Each row below holds a small network's activations on one input, seen along a few directions.
In each table, some parts of the input vary, and every possible input appears once, in random order.
Descriptions start from the smaller parts, as in this example, which fits no table here: one of 4 places along a line, together with either a single point or one of 11 places along a line or (one of 2 separate values, together with one of 8 places around a ring).
Shared parts are said once, and a part with two or three values counts as separate values.
In the rows, zero is written as 128.

Other details of the inputs vary at random and push rows far along two fixed directions, the same in every table; ignore that.

Table:
row 1: [128 166  76 173 131 146  78 103 148 112 154  94]
row 2: [168 123 137 107 108 136 238  73  76 197 135 104]
row 3: [170 122 105  59 117 175 228  94  97 127 165  98]
row 4: [ 85 171  78 160 127 124  83  59 132 149 141 125]
row 5: [132 108 197 141 136  79  28 191 179  68  79 178]
row 6: [118 113 205 156 152  69  45 190 164  32 119 147]
row 7: [214 128 133 127 133 152 237  94  96 175 127  95]
row 8: [ 73 103 211 130 134  54  32 176 146  91  71 167]
row 9: [170  58 221  20 102 116 176 203 124  74 114 159]
row 10: [ 66 184  87 163 146 152 111 140 148 148 138  98]
row 11: [173 109 107  57 109 194 217 107  99 151 164 117]
row 12: [176  63 226  25 121 109 181 181 127  84  90 182]
row 13: [177  99 118  73  79 165 198  84  73 172 174 115]
row 14: [211 126 132 119 118 155 227 123  87 161 150  78]
row 15: [ 75 153  78 159 115 122  79 123 130 180 137  92]
row 16: [ 66 110 193 108 147  91  46 221 165  62  86 146]
row 17: [ 77 165  87 180 143 107 101  68 144 163 145 123]
row 18: [ 80 164  79 153 108 129  77  85 127 134 163 105]
row 19: [ 88 159  80 159 120 143  70  72 132 172 140 145]
row 20: [ 67 186  89 173 162 150 118 111 159 161 115 116]
row 21: [ 67 119 199 120 160  82  62 195 169  32 118 160]
row 22: [ 74 174  76 165 175 137 119  92 169 142 137 126]
row 23: [219 116 121 121 146 140 236  74 108 155 148 105]
row 24: [ 59 146  34 195 139 156 132 153 120 133 116 143]
row 25: [ 85 169  69 143 151 173  89  95 158 152 130 146]
row 26: [112 142  42 228 134 141 113 150 115 133 118 131]
row 27: [218  52 235  61 103 124 149 174 105  57 124 155]
row 28: [171 114 106  71 141 164 241 105 103 188 119 105]
row 29: [137 161  77 179 143 160  73  91 153 150 131 134]
row 30: [221 109 113 107 135 150 222 102  99 187 119  93]
row 31: [ 75 162  86 171 127 111  93  97 134 149 169 106]
row 32: [122 156  75 179 138 138  80 142 150 158 129  82]
row 33: [ 84 104 203 120 112  61  26 174 159  87  87 190]
row 34: [165 122 135  99  93 140 229 103  66 183 159  87]
row 35: [ 85 151  74 150  91 129  73 121 146 174 153 115]
row 36: [154  32 212  92  89  80 195 192  47  70  95 186]
row 37: [220  69 238  67 130  97 166 140 107  43 100 159]
row 38: [128 102 193 135 116  87  25 212 175  58 103 155]
row 39: [ 81 180  67 145 158 154 102  82 157 128 131 127]
Description of these inputs: one of 3 separate values, together with either a single point or (one of 2 separate values, together with one of 6 places around a ring).
The inputs of row 30 and row 28 match in every part but the choice among 3 separate values. If row 37 is changed in the same way as row 30 into row 28, which row does it become? -> row 39
Change only the choice among 3 separate values in row 11. List by row number the other rows that result. -> row 13, row 27
Change only the choice among 3 separate values in row 35. List by row number the other rows that result. -> row 9, row 38

Table:
row 40: [165 116 142 114 135 139 164 143 129 115 113 126]
row 41: [140 114 145  78 116 131 151 131 126 128 138 128]
row 42: [104 155  75 141 132 151 108 118 144 145 145 106]
row 43: [100 160  79 125 136 139 104  95 149 151 147 116]
row 44: [136 156  83 168 133 142  98 105 140 152 138 116]
row 45: [ 99 164  75 154 140 159 115 113 139 145 143 103]
row 46: [153 106 133 121 129 127 170 150 113 115 119 130]
row 47: [147 124 160 103 143 134 161 114 117 114 136 127]
row 48: [151 117 151  91 136 127 153 115 124 119 139 128]
row 49: [134 112 141 100 118 128 168 141 117 125 129 138]
row 50: [106 149  75 166 138 135 119 129 134 160 136 115]
row 51: [ 83 154  83 147 125 140 117 123 127 172 139 126]
row 52: [136 109 134 113 122 133 171 153 101 114 122 133]
row 53: [101 165  82 141 136 144 114  98 146 150 130 122]
row 54: [165 110 152 112 120 126 147 113 116 120 139 134]
row 55: [ 88 153  76 151 131 138 121 103 132 151 131 128]
row 56: [156 108 144  96 111 127 144 114 115 123 136 138]
row 57: [112 157  85 153 116 134  99  92 129 153 143 121]
row 58: [158 108 144 114 111 134 149 138 102 121 134 127]
row 59: [138 107 154 111 129 118 164 124 109 135 131 137]
row 60: [160 103 140 110 112 141 148 139 112 117 135 128]
row 61: [ 74 120 185 152 129  78  33 190 151  67 100 151]
row 62: [123 166  89 166 151 153 117 110 152 153 118 117]
row 63: [ 80 126 201 158 134  63  34 162 160  68 102 153]
row 64: [178 106 136 116 119 130 145 138 117 116 134 126]
row 65: [126 148  77 159 130 148 102 117 149 149 143 106]
row 66: [ 69 120 185 156 147  80  45 172 158  58  95 172]
row 67: [109 166  92 159 147 147 119  98 147 147 132 118]
row 68: [ 99 153  71 164 135 147 126 130 136 142 137 114]
row 69: [135 103 148  98 117 119 155 112 103 132 116 134]
row 70: [129 111 140 102 114 130 168 144 106 126 124 142]
row 71: [170 109 150 107 127 134 146 127 125 129 128 128]
row 72: [120 156  75 148 141 146 107 115 152 144 141 106]
row 73: [162 123 157 109 145 138 159 125 122 120 122 126]
row 74: [139 112 154 103 105 118 156 132 108 138 131 126]
row 75: [163 110 147 121 117 111 157 138 114 127 128 115]
row 76: [109 149  83 151 113 151  99 110 139 158 147 120]
row 77: [164 117 148  97 138 132 151 125 127 124 126 127]
row 78: [ 87 120 173 160 150  84  46 196 172  54  93 162]
row 79: [140 122 150  85 132 130 156 114 119 117 133 131]
row 80: [100 149  92 166 135 130 113  90 129 158 131 112]
row 81: [156 109 154 101 124 130 149 115 123 124 140 129]
row 82: [ 66 123 178 137 142  78  42 172 165  60  97 175]
row 83: [119 157  83 173 149 142 123 115 151 151 128 119]
row 84: [105 160  77 157 136 158 119 124 141 143 127 111]
row 85: [177 111 141 121 116 122 147 137 109 120 132 124]
row 86: [156 110 144 122 134 127 168 137 116 123 114 136]
row 87: [143 113 155 102 109 110 155 114 110 132 128 125]
row 88: [129 107 147  95 121 120 161 126 107 138 126 143]
row 89: [ 97 164  82 144 128 151 116 115 145 155 131 119]
row 90: [ 75 118 185 124 131  86  21 166 170  66 107 167]
row 91: [109 149  69 172 135 136 111 113 130 160 129 105]
row 92: [167 117 159 123 120 109 156 125 115 134 123 117]
row 93: [142 108 143  94 105 140 146 129 125 139 140 126]
row 94: [152 108 150 116 133 120 162 137 113 139 121 135]
row 95: [133 107 140 107 122 128 165 154 100 131 128 133]
row 96: [152 101 143 102 112 142 149 141 119 121 136 122]
row 97: [ 86 118 189 160 145  74  31 173 155  72  81 160]
row 98: [ 88 149  83 150 122 140 110 110 123 167 130 119]
row 99: [165 116 156 118 115 117 149 112 106 122 137 130]
row 100: [ 95 146  77 160 130 142 113 119 120 156 130 111]
row 101: [161 117 147 108 138 138 160 135 124 112 126 120]
row 102: [151 111 151 104 101 131 147 129 105 132 135 134]
row 103: [147 113 150 115 135 123 171 122 122 118 131 137]
row 104: [180 118 151 123 118 118 145 125 108 127 127 127]
row 105: [ 94 164  88 138 132 150 112 108 143 152 144 112]
The inputs of row 96 and row 42 match in every part but one. If row 81 is changed in the same way as row 96 into row 42, which row does it become? -> row 48
The inputs of row 97 and row 83 match in every part but one. If row 69 is changed in the same way as row 97 into row 83, which row does it become? -> row 82
What is each input in this table made of? -> one of 6 places around a ring, together with one of 11 places around a ring
A walk changes only the place on the ring of 11. It starts at row 91 and steps to row 50. List the rest of the walk in order. -> row 46, row 78, row 40, row 101, row 72, row 65, row 64, row 85, row 75
A walk changes only the place on the ring of 6. It starts at row 102 and steps to row 58. List the rest of the walk in order. -> row 85, row 104, row 99, row 57
Change only the place on the ring of 6 in row 45. List by row number the other rows that result. -> row 47, row 73, row 79, row 101, row 105

Table:
row 106: [115 138 113 149 124 124 103 128 132 137 127 120]
row 107: [152 111 158 109 126 119 146 126 117 111 121 136]
row 108: [113 140 106 143 141 135 111 133 143 122 132 121]
row 109: [114 139 107 149 128 136 109 133 136 126 128 129]
row 110: [155 112 159 102 125 123 142 126 127 112 133 131]
row 111: [115 142 116 153 130 121 107 117 130 130 127 124]
row 112: [110 140 117 153 137 128 112 125 135 135 123 126]
row 113: [111 141 109 154 134 122 115 135 135 134 123 125]
row 114: [109 140 117 156 135 126 113 127 132 136 124 124]
row 115: [146 108 161 111 131 123 151 137 119 115 117 137]
row 116: [117 138 115 146 125 126 101 126 138 139 129 124]
row 117: [ 77 137 112 120 118 127 109 119 128 142 134 137]
row 118: [116 147 117 141 138 130 106 113 142 123 130 123]
row 119: [105 101 168  87 107 107 139 142 107 116 124 149]
row 120: [150 105 159 108 118 117 140 142 116 116 119 133]
row 121: [109 141 113 153 137 128 116 133 136 135 121 127]
row 122: [113 143 108 144 140 130 114 131 144 130 124 129]
row 123: [146 109 156 110 131 123 155 144 120 116 116 138]
row 124: [153 105 163 112 119 113 139 132 120 114 127 136]
row 125: [151 105 147 106 132 128 151 144 121 109 124 134]
row 126: [150 109 160 112 124 115 145 129 114 111 120 136]
row 127: [148 112 152 104 124 133 150 143 122 105 127 133]
row 128: [155 113 160 104 129 120 141 126 122 114 127 137]
row 129: [110 144 112 145 142 134 114 130 143 132 122 129]
row 130: [114 139 113 151 126 129 104 133 128 135 130 123]
row 131: [119 148 119 140 137 129 103 114 143 128 136 123]
row 132: [146 115 155 104 134 128 158 141 125 113 121 132]
row 133: [144 108 158 116 127 117 155 147 114 118 116 134]
row 134: [154 111 161 108 125 117 141 128 119 114 126 137]
row 135: [116 142 111 141 133 137 103 130 138 131 130 127]
row 136: [115 141 111 146 130 134 104 131 134 133 129 127]
row 137: [146 107 155 113 127 115 153 148 118 113 116 138]
row 138: [ 76 142 114 114 122 131 109 118 134 137 138 133]
row 139: [118 139 114 142 127 129 101 124 141 138 129 125]
row 140: [151 113 155 101 125 132 146 141 120 112 129 130]
row 141: [114 136 105 149 137 132 111 134 137 127 127 126]
row 142: [148 109 153 109 129 119 154 145 121 113 117 138]
row 143: [116 139 112 143 128 130 102 126 138 135 126 123]
row 144: [111 143 116 145 142 134 111 123 142 132 124 128]
row 145: [110 146 118 144 143 135 112 123 144 129 127 123]
row 146: [119 142 118 150 131 122 103 117 135 134 131 126]
row 147: [148 114 152 103 133 125 157 142 126 111 122 132]
row 148: [114 140 112 149 127 131 104 132 131 134 129 125]
row 149: [197 144  37 106 112 196 249  48  92 230 175  74]
row 150: [118 142 118 152 129 120 103 118 132 135 133 124]
row 151: [155 108 159 104 124 121 140 128 126 113 130 136]
row 152: [152 112 155  98 123 127 144 136 124 115 125 127]
row 153: [114 141 107 145 131 139 109 131 140 125 129 129]
row 154: [117 144 116 136 131 133 101 123 147 133 133 120]
row 155: [196 144  34 107 112 197 252  49  89 228 172  72]
row 156: [151 106 159 110 116 115 140 140 116 122 124 131]
row 157: [117 145 115 143 137 129 105 113 140 127 127 128]
row 158: [113 138 108 153 126 133 110 134 133 128 128 127]
row 159: [120 139 116 147 129 126 101 116 141 132 134 127]
row 160: [ 76 136 113 124 115 124 110 120 125 144 134 136]
row 161: [146 105 155 116 117 121 147 150 112 109 123 135]
row 162: [ 77 139 112 116 121 130 108 118 132 141 135 138]
row 163: [113 134 106 155 134 126 112 137 132 129 128 122]
row 164: [148 102 151 114 127 120 150 149 115 109 121 134]
row 165: [153 105 162 114 117 112 140 132 117 116 129 133]
The inputs of row 132 and row 121 match in every part but one. If row 118 is changed in the same way as row 132 into row 121, which row does it become? -> row 126
The inputs of row 144 and row 112 match in every part but one. If row 155 is changed in the same way as row 144 into row 112, which row does it become? -> row 120
What is each input in this table made of? -> one of 5 places along a line, together with either a single point or one of 11 places around a ring
Change only the place on the ring of 11 in row 150. List by row number the other rows that result. -> row 106, row 111, row 113, row 114, row 130, row 133, row 156, row 161, row 163, row 165
Which other rows agree with row 117 in the place on the line of 5? List them by row number. -> row 107, row 109, row 115, row 123, row 134, row 136, row 139, row 141, row 142, row 143, row 159
Change only the place on the line of 5 in row 138. List by row number the other rows that result. -> row 117, row 119, row 160, row 162

Table:
row 166: [104 137 106 141 132 131 116 135 135 125 130 128]
row 167: [116 140 116 156 133 130 114 138 135 131 126 122]
row 168: [128 110 159  93 125 126 146 139 121 114 118 144]
row 169: [115 143 113 150 139 133 115 136 136 124 126 119]
row 170: [133 105 159 103 116 116 144 137 107 122 119 141]
row 171: [142 109 164 100 117 113 143 130 118 120 131 135]
row 172: [140 100 150 111 117 117 147 149 111 118 121 138]
row 173: [105 134 109 147 127 128 114 136 133 132 130 131]
row 174: [105 138 105 136 134 135 115 138 141 129 126 131]
row 175: [107 142 118 127 132 129 105 118 146 135 133 125]
row 176: [124 143 117 136 134 138  99 119 146 128 132 126]
row 177: [148 113 156 109 134 128 148 153 126 110 116 132]
row 178: [160 110 161 107 118 123 141 129 118 115 131 134]
row 179: [123 142 114 151 143 128 112 122 141 123 126 125]
row 180: [144 106 163 100 115 109 139 131 114 123 127 133]
row 181: [118 137 114 157 130 127 110 137 131 135 122 120]
row 182: [193 143  52 128 121 179 240  60  94 210 165  84]
row 183: [126 138 118 146 123 125  96 118 134 133 131 124]
row 184: [106 142 118 132 131 125 106 116 139 130 136 123]
row 185: [126 137 115 157 134 121 108 124 136 133 122 125]
row 186: [ 97 139 118 140 126 129 112 123 129 137 129 133]
row 187: [158 111 159 102 124 126 140 128 121 107 131 132]
row 188: [158 112 155 109 138 126 149 136 129 112 118 136]
row 189: [ 96 141 115 134 131 131 113 122 131 129 128 131]
What is each input in this table made of? -> one of 4 places along a line, together with one of 6 places around a ring
The inputs of row 189 and row 168 match in every part but the place on the line of 4. If row 166 is changed in the same way as row 189 into row 168, which row does it become? -> row 174
Change only the place on the ring of 6 in row 186. List by row number the other rows that result. -> row 167, row 171, row 173, row 178, row 182
Change only the place on the ring of 6 in row 172. List by row number the other rows that result. -> row 170, row 180, row 181, row 183, row 185
